Each row below holds a small network's activations on one input, seen along a few directions.
Each table varies a few parts of the input and shows all the possible inputs, shuffled.
A made-up example of a description, with smaller parts first: one of 3 separate values, together with either a single point or one of 9 places around a ring or (one of 5 places around a ring, together with one of 6 places along a line).
Shared parts are said once, and a part with two or three values counts as separate values.

Other details of the inputs vary at random and push rows far along three fixed directions, the same in every table; ignore that.

Rows:
row 1: [-13   8   1  40  21  14  -8   8  -4  -5  18]
row 2: [  6 -21  32  30 -27   3 -51  31   2 -29   3]
row 3: [ 1 14  1  7  0 -3 10 -6 -7  1  5]
row 4: [ -2  -7 -17   0   8   0  19 -13  -3   7   5]
row 5: [-7  4  1 27 15 11  2  2 -5 -2 15]
row 6: [  8 -16 -17 -49 -16 -15  -7  -6  15   5 -26]
row 7: [  3   3 -14   1   0  -5   7 -12  -4   2   6]
row 8: [ 11  -6 -17 -13  -8 -16  18 -20  -8   5   4]
row 9: [  8 -15  13 -13 -25  -7 -24  12   7 -10 -12]
row 10: [-12  22  20 -31  11  11 -12  21  20  10 -29]
row 11: [-10   8   8 -27   9  13 -20  17  21   6 -25]
row 12: [  4  10   9 -35  -8  -2  -7   7  14   4 -27]
row 13: [  4 -18 -20 -11  -4 -14  26 -18  -9   8  10]
row 14: [ -4   2  11 -37   1  -3  -8  13  16   9 -21]
row 15: [  6   7  -6  -1  -3  -5  16 -13  -5   5   3]
row 16: [  1 -25  15  54 -11   9 -11   9 -17 -22  28]
row 17: [ -5   5  -9  -3  13  -2  21 -11  -6  10   8]
row 18: [  8  -1 -12  -3  -4  -7  14 -16  -6   1   4]
row 19: [-13  33  11  10  25  16  13   4  -1   9   0]
row 20: [ 12 -20  12 -19 -33  -8 -14   9   6 -10 -17]
row 21: [-16  37  10   9  30  13  12   5  -1  11   3]
row 22: [-13  33  11  -8  23  25 -37  21  26   1 -28]
row 23: [  2  -5 -13 -22  -1 -15  34 -19  -7  15   3]
row 24: [ -3   2   5  12   3  -5  15  -1 -12   3  13]
row 25: [  6 -11   2 -15 -13  -5 -25  10   9  -6 -13]
row 26: [  1 -27  -8 -37 -13 -11 -11   7  12   2 -17]
row 27: [ 12 -24 -13  21 -16  -8   1 -12 -11 -13  15]
row 28: [-2 19 10 30  7 13 -5  3 -4 -6  9]
row 29: [ 3  4 -2 22  1  1 -1 -5 -9 -6 13]
row 30: [-9 19  6 13 19  9 14 -1 -3  7  8]
row 31: [-15  36  -9 -11  39  11  12  -2   6  22  -4]
row 32: [ 12 -42  19  27 -38   0 -47  21   0 -34   5]
row 33: [-8 17  2  3 15  8 17 -4 -1 10  2]
row 34: [ 2  1 -9 24  5  0 -6 -5 -6 -6 13]
row 35: [ 20 -29 -28 -24 -27 -23  28 -31 -10   4   1]
row 36: [  5 -16 -15 -10  -4 -15  26 -16 -11   7  11]
row 37: [-3  0 -1 15  9  5 11 -4 -7  0 13]
row 38: [ -8  -4   3 -20   6   8 -20  16  19   0 -19]
row 39: [-4 26 13 27 10  8 -7  9 -4 -4  8]
row 40: [ 13 -20  -5  19 -20  -6   5 -11 -13 -11  13]
Description of these inputs: one of 2 separate values, together with one of 4 places along a line, together with one of 5 places along a line.
The inputs of row 7 and row 13 match in every part but the choice among 2 separate values. If row 22 is changed in the same way as row 7 into row 13, which row does it become?
> row 4
The inputs of row 8 and row 36 match in every part but the choice among 2 separate values. If row 27 is changed in the same way as row 8 into row 36, which row does it become?
> row 38
Which other rows does row 31 become when the choice among 2 separate values takes its other values? List them by row number.
> row 25
Which other rows does row 38 become when the place on the line of 5 takes its other values? List them by row number.
> row 5, row 10, row 30, row 37
Start at row 24 and move only the place on the line of 4, one step at a time. The first step leads to row 21. Which rows follow, in order?
> row 10, row 19

Rows:
row 41: [ -4  -2   0  -6   4   8 -21  11  12  -3 -10]
row 42: [-3  3 -4 21  9  6 -3 -1 -4 -3 11]
row 43: [-2 12 11 19  3  4  8  1 -8 -1  9]
row 44: [ -4  -3   4  -5   2   6 -21  13  10  -3 -10]
row 45: [-7 18  1  7 17  6  9 -1 -2  7  4]
row 46: [  1  10   0 -42  -2  -8  19  -6   7  16 -20]
row 47: [ -2  -8   2   0  -2   7 -26  12  10  -8  -7]
row 48: [-6 18  1  8 16  6  7 -2 -2  6  4]
row 49: [  0  -5   4   0  -3   5 -25  12   9  -8  -8]
row 50: [  8 -19 -14  11 -11 -13  20 -17 -15  -2  18]
row 51: [  6  -9  -8   2  -7 -12  28 -16 -14   4  13]
row 52: [ -3  15  -1 -50   5  -7  24  -6   9  22 -23]
row 53: [ -2   6  10  -8   0   5 -17  12   9  -2 -12]
row 54: [-5 16 11 12  9  5 12  1 -6  4  7]
row 55: [  8 -13  -1 -21 -18 -12   6  -5   0   1  -7]
row 56: [ 15 -45  -7   7 -34 -15 -12  -3  -7 -18   8]
row 57: [-3 15  5 14  9  5  7 -1 -5  2  7]
row 58: [  0  -5   0   0  -2   6 -26   9  10  -8  -8]
row 59: [-1  4 -9 22 10  7 -5 -3 -2 -4 10]
row 60: [ -2   6   6  -9   1   5 -19  10  11  -2 -13]
row 61: [  0   7 -11 -13   6  -9  35 -18  -8  15   4]
row 62: [ 10 -35  -3  -8 -25 -14  -2  -1  -4  -8   2]
row 63: [-1  6 -1 20  7  4 -1 -1 -5 -3 10]
row 64: [-2  8  3 19  6  4  2  0 -6 -2 10]
The inputs of row 50 and row 62 match in every part but one. If row 48 is changed in the same way as row 50 into row 62, which row does it become?
> row 45
What is each input in this table made of?
> one of 4 places along a line, together with one of 6 places along a line
Start at row 46 and move only the place on the line of 6, one step at a time. The first step leads to row 57. Which rows follow, in order?
> row 64, row 63, row 49, row 59
Which other rows does row 44 become when the place on the line of 4 takes its other values? List them by row number.
> row 42, row 49, row 56
Which other rows does row 52 become when the place on the line of 4 takes its other values? List them by row number.
> row 43, row 46, row 54
